These are the activations of a small network on made-up records, seen along a few directions, one row for each record.
Here are examples, each followed by its value of one field, T.
Other fields move the rows too, some of them a lot.
(in the rows, 500 means zero)
Random noise pushes rows far along 15 fixed directions. That doesn't count. These rows show it; they differ only by the noise:
637 645 650 582 658 496 565 462 284 562 503 541 288 392 575 441 486 435 601 569 369 486 598 456 499 513 549 566 599 557 580
485 445 424 553 395 450 556 434 463 513 294 572 584 421 661 592 430 266 828 453 541 426 432 417 375 518 495 516 443 435 589
241 600 557 579 549 268 504 516 604 416 629 461 587 573 197 477 630 783 283 597 543 501 357 446 497 498 545 565 642 466 335
559 421 448 601 368 551 397 442 316 468 384 438 582 484 587 560 382 390 545 515 353 446 455 420 396 466 588 498 406 432 709
538 601 456 562 451 428 345 596 438 473 327 545 516 444 557 348 457 439 670 489 505 587 452 420 512 541 502 544 501 315 493
543 428 499 392 441 624 677 492 548 599 500 553 463 419 413 435 465 512 202 453 350 598 709 660 518 490 446 491 480 752 548
530 399 452 478 612 501 465 358 507 408 516 405 390 529 521 646 456 563 709 492 429 315 379 548 371 600 528 732 485 581 532
674 546 577 589 469 499 471 436 339 459 355 527 457 534 517 641 456 426 493 481 369 361 546 586 436 572 646 570 526 479 617
364 505 666 595 457 475 415 380 445 528 465 345 505 413 642 493 554 432 779 596 373 555 429 372 457 496 496 483 499 527 573
548 396 683 470 398 559 505 570 584 406 482 286 633 481 533 482 425 491 352 465 521 429 475 500 496 477 445 305 382 510 410
316 509 412 545 399 399 461 565 497 511 397 459 736 558 542 477 581 520 508 517 492 770 443 417 448 510 540 392 590 430 288
434 386 587 481 483 529 752 391 508 392 537 417 524 419 452 553 364 556 566 343 459 479 462 649 444 422 469 623 507 737 451
578 384 483 379 753 498 374 505 566 567 703 321 432 575 596 531 536 561 408 499 399 592 450 488 465 635 461 518 568 608 396
408 463 238 507 473 416 339 416 578 593 559 491 551 475 311 516 582 696 381 643 330 471 416 468 393 572 565 726 521 509 645
488 535 408 506 506 383 665 459 562 483 375 621 488 408 469 514 476 499 680 551 646 323 450 443 392 516 452 615 489 452 478
618 545 310 492 634 478 209 668 643 683 594 622 433 351 429 301 537 429 594 532 473 413 420 330 536 602 455 615 453 371 692
413 562 628 596 495 554 574 503 496 485 490 652 519 634 294 499 582 605 328 522 489 539 579 519 541 387 548 457 546 574 540

547 552 805 647 403 616 366 527 486 548 585 365 603 449 448 527 595 461 465 507 335 416 521 509 588 442 630 348 482 548 620 => t19
442 449 553 511 645 611 366 590 649 607 717 502 540 533 510 485 612 446 667 414 510 570 428 436 582 466 480 429 526 578 507 => t10
633 467 676 458 465 664 337 536 521 289 488 289 385 589 483 475 444 625 418 530 490 312 499 590 564 525 489 461 340 458 479 => t12
412 495 372 564 463 651 335 600 584 573 547 653 590 600 365 514 622 491 555 462 484 523 494 469 558 458 582 475 466 490 576 => t13
561 338 483 420 507 521 464 425 525 479 452 543 459 721 617 742 477 305 365 459 559 381 514 514 451 590 474 381 403 463 623 => t11
597 557 670 680 420 581 406 473 414 565 532 416 650 430 485 431 496 594 461 674 479 408 485 303 496 275 545 369 409 409 725 => t15
471 408 575 443 450 522 327 381 606 451 459 386 503 593 546 436 451 637 502 518 544 615 445 494 530 442 351 544 391 470 598 => t7
513 636 548 541 597 411 452 565 467 424 448 629 377 543 488 394 486 485 645 474 645 507 455 450 579 502 458 560 532 346 476 => t14
656 507 630 473 494 402 515 428 311 467 402 391 493 530 737 485 340 433 402 450 500 687 550 511 517 480 449 430 525 418 492 => t6
581 489 419 563 290 587 494 376 328 454 358 440 555 448 486 581 415 575 504 511 306 475 555 656 426 455 630 644 468 537 641 => t13
604 426 370 380 736 409 520 529 539 708 679 598 420 435 674 481 445 279 514 399 565 602 491 409 516 553 374 494 562 514 589 => t10
407 482 395 511 459 436 404 387 379 605 524 389 488 415 616 421 516 506 507 690 349 648 482 334 446 489 473 511 491 465 636 => t19
432 424 316 405 512 334 558 572 586 485 601 473 550 467 455 477 440 484 233 552 635 403 408 374 454 547 415 428 443 383 453 => t3
522 388 311 578 380 614 455 546 551 479 483 596 715 581 313 690 501 493 470 388 453 298 432 564 414 478 679 544 443 511 595 => t16
533 555 599 580 479 448 472 494 350 313 549 405 465 437 374 417 316 619 450 352 405 507 411 634 554 441 572 699 545 500 539 => t4
379 532 667 508 513 495 382 527 543 456 564 394 364 421 452 348 515 495 503 563 441 477 464 423 572 539 420 492 446 507 543 => t7
620 588 383 471 638 387 427 531 558 627 520 660 509 564 508 423 541 593 471 516 641 657 505 470 544 471 433 567 599 378 521 => t11
616 545 575 564 439 502 398 547 520 531 496 563 574 492 453 558 490 406 465 364 470 436 501 596 574 505 594 498 515 446 625 => t20
665 448 599 404 521 516 450 433 660 622 544 519 448 416 585 507 459 379 598 346 536 472 529 617 597 528 382 558 450 558 662 => t5
605 505 467 549 522 316 543 506 611 556 540 679 648 456 453 618 409 357 576 300 731 320 368 490 510 447 493 566 527 358 646 => t1
434 451 337 399 519 522 508 523 595 508 471 640 401 507 420 469 489 463 513 378 468 567 533 622 518 603 457 650 511 593 493 => t18
318 517 394 574 414 623 497 616 590 694 505 677 615 377 388 376 638 403 595 527 401 607 556 386 518 438 522 425 486 598 582 => t8
643 583 559 428 586 295 606 423 482 608 502 515 394 413 594 441 467 494 320 630 602 498 573 439 501 521 367 484 542 417 559 => t14
531 445 699 387 578 335 633 404 499 459 523 452 316 456 644 613 372 238 450 322 528 444 513 614 531 652 396 510 536 567 512 => t17
585 509 432 496 516 479 798 302 429 692 452 675 404 320 640 588 472 332 701 617 587 327 610 402 406 420 428 533 461 558 719 => t5
538 474 481 503 541 637 430 524 561 485 528 458 502 512 433 507 538 618 585 493 427 436 489 543 479 519 554 577 474 590 453 => t8
676 490 444 485 463 446 449 498 625 658 471 552 561 344 536 565 504 355 569 490 509 294 485 491 457 587 504 531 439 451 675 => t2
517 392 362 546 452 498 661 372 366 418 565 332 695 500 521 636 385 703 476 573 527 429 396 473 332 320 566 541 492 516 474 => t12
495 595 659 527 460 431 394 496 564 461 497 435 422 367 436 455 519 484 619 429 404 417 462 618 582 603 533 631 536 509 530 => t9
690 535 537 493 513 675 359 483 474 427 347 637 295 600 453 435 452 552 563 476 449 438 598 622 562 513 493 648 395 494 685 => t2
445 552 504 651 468 705 522 667 422 463 498 683 543 564 302 470 552 462 489 481 462 408 551 434 535 392 643 395 458 524 532 => t6
676 641 451 542 424 338 542 533 412 554 434 385 630 247 548 400 429 597 496 569 492 511 491 504 445 486 542 572 592 379 414 => t17
349 471 350 523 424 459 370 640 511 350 504 425 591 560 397 601 531 455 492 408 443 406 365 532 465 669 663 512 521 417 303 => t1
532 406 465 469 698 580 606 463 536 541 696 489 483 589 427 604 535 639 371 547 494 420 494 481 422 461 520 514 532 665 468 => t15
461 551 465 444 549 404 570 526 511 539 362 578 417 477 656 464 552 353 665 568 607 541 537 394 469 606 416 430 527 426 364 => t16
320 315 440 467 399 557 441 343 356 198 467 253 363 568 553 604 334 516 571 517 365 356 361 521 400 562 520 617 340 517 546 => t20
412 439 361 474 537 321 527 394 456 359 466 433 554 586 550 553 386 627 606 441 607 606 330 504 406 492 467 675 565 423 376 => t18
567 527 589 487 503 773 602 480 456 495 521 491 306 475 430 414 556 646 374 755 440 321 697 466 510 399 479 411 354 622 586 => t3
578 469 398 392 668 375 481 478 438 570 693 338 472 418 604 384 392 620 345 484 451 729 459 479 499 517 425 596 600 529 421 => t4
356 354 434 433 382 434 507 395 611 538 555 477 552 394 486 483 403 415 487 391 463 547 428 517 510 473 395 577 424 563 686 => t9

Here are new rows. What is T for each?
285 557 321 533 559 490 551 627 412 508 468 769 356 483 438 391 525 288 618 460 474 576 516 379 521 573 516 524 521 497 496 => t2
491 530 424 433 480 551 535 543 542 534 456 622 397 530 417 508 580 480 339 528 446 481 637 596 527 606 526 492 500 559 480 => t3
529 493 503 594 494 609 477 475 571 700 562 638 620 463 465 482 580 492 581 566 525 497 520 379 501 318 489 443 462 533 750 => t4
488 397 484 489 456 689 676 534 421 533 469 545 635 661 605 515 495 491 327 587 619 648 635 379 471 278 434 173 419 530 452 => t13
350 590 615 650 385 484 339 630 417 492 484 445 482 361 439 384 555 307 484 639 361 347 457 259 521 558 577 337 412 373 615 => t8
553 484 724 499 430 630 471 430 570 500 309 674 414 613 577 487 482 353 629 416 597 542 613 556 600 419 370 428 390 509 709 => t18
374 550 301 468 554 357 654 470 509 670 537 746 419 450 382 667 637 327 420 415 336 520 597 641 462 720 640 645 712 664 490 => t9
379 373 486 481 539 514 559 550 442 455 620 280 544 463 650 593 497 346 540 548 465 401 408 334 404 565 532 296 463 527 338 => t9
340 604 486 574 505 346 438 448 472 449 585 543 510 550 307 401 509 729 394 524 516 650 415 496 568 398 506 660 596 431 549 => t11
554 446 463 451 508 484 430 488 538 579 482 371 563 421 709 508 498 428 679 512 504 566 457 450 450 546 445 465 496 473 453 => t17
617 573 612 540 481 313 617 612 451 407 429 489 650 432 545 451 334 432 448 323 670 531 429 520 521 461 489 439 568 359 341 => t15
473 566 628 531 543 295 501 489 354 356 434 404 443 493 601 410 367 476 520 481 548 597 406 425 504 517 446 519 554 364 412 => t8
550 394 357 407 520 453 534 405 445 553 401 498 453 499 707 560 413 370 550 509 506 563 515 457 389 578 421 526 470 491 537 => t7
781 516 511 419 701 412 503 376 544 604 479 525 453 698 576 687 590 665 287 644 576 453 583 557 407 584 499 525 602 479 477 => t15
667 495 454 463 502 537 457 667 586 561 501 591 490 373 486 371 416 346 464 452 595 339 515 413 551 506 426 428 377 392 601 => t16
373 465 627 518 435 578 433 433 483 571 558 365 516 543 560 608 649 445 417 576 293 582 571 522 513 554 581 356 529 624 515 => t20
485 534 749 541 387 476 466 412 528 624 460 409 553 411 674 494 570 365 547 609 495 531 555 398 546 448 436 294 455 462 632 => t20
213 426 422 423 442 267 237 387 703 654 631 331 562 485 516 506 670 505 388 651 408 640 364 365 495 656 411 494 506 443 586 => t14
313 553 716 546 380 379 729 429 415 441 529 366 460 275 517 439 444 409 454 583 479 424 505 428 509 448 450 396 479 545 500 => t3
327 503 615 575 468 623 393 518 515 507 448 528 564 607 554 450 613 468 732 462 456 745 495 461 565 431 501 403 507 557 472 => t2
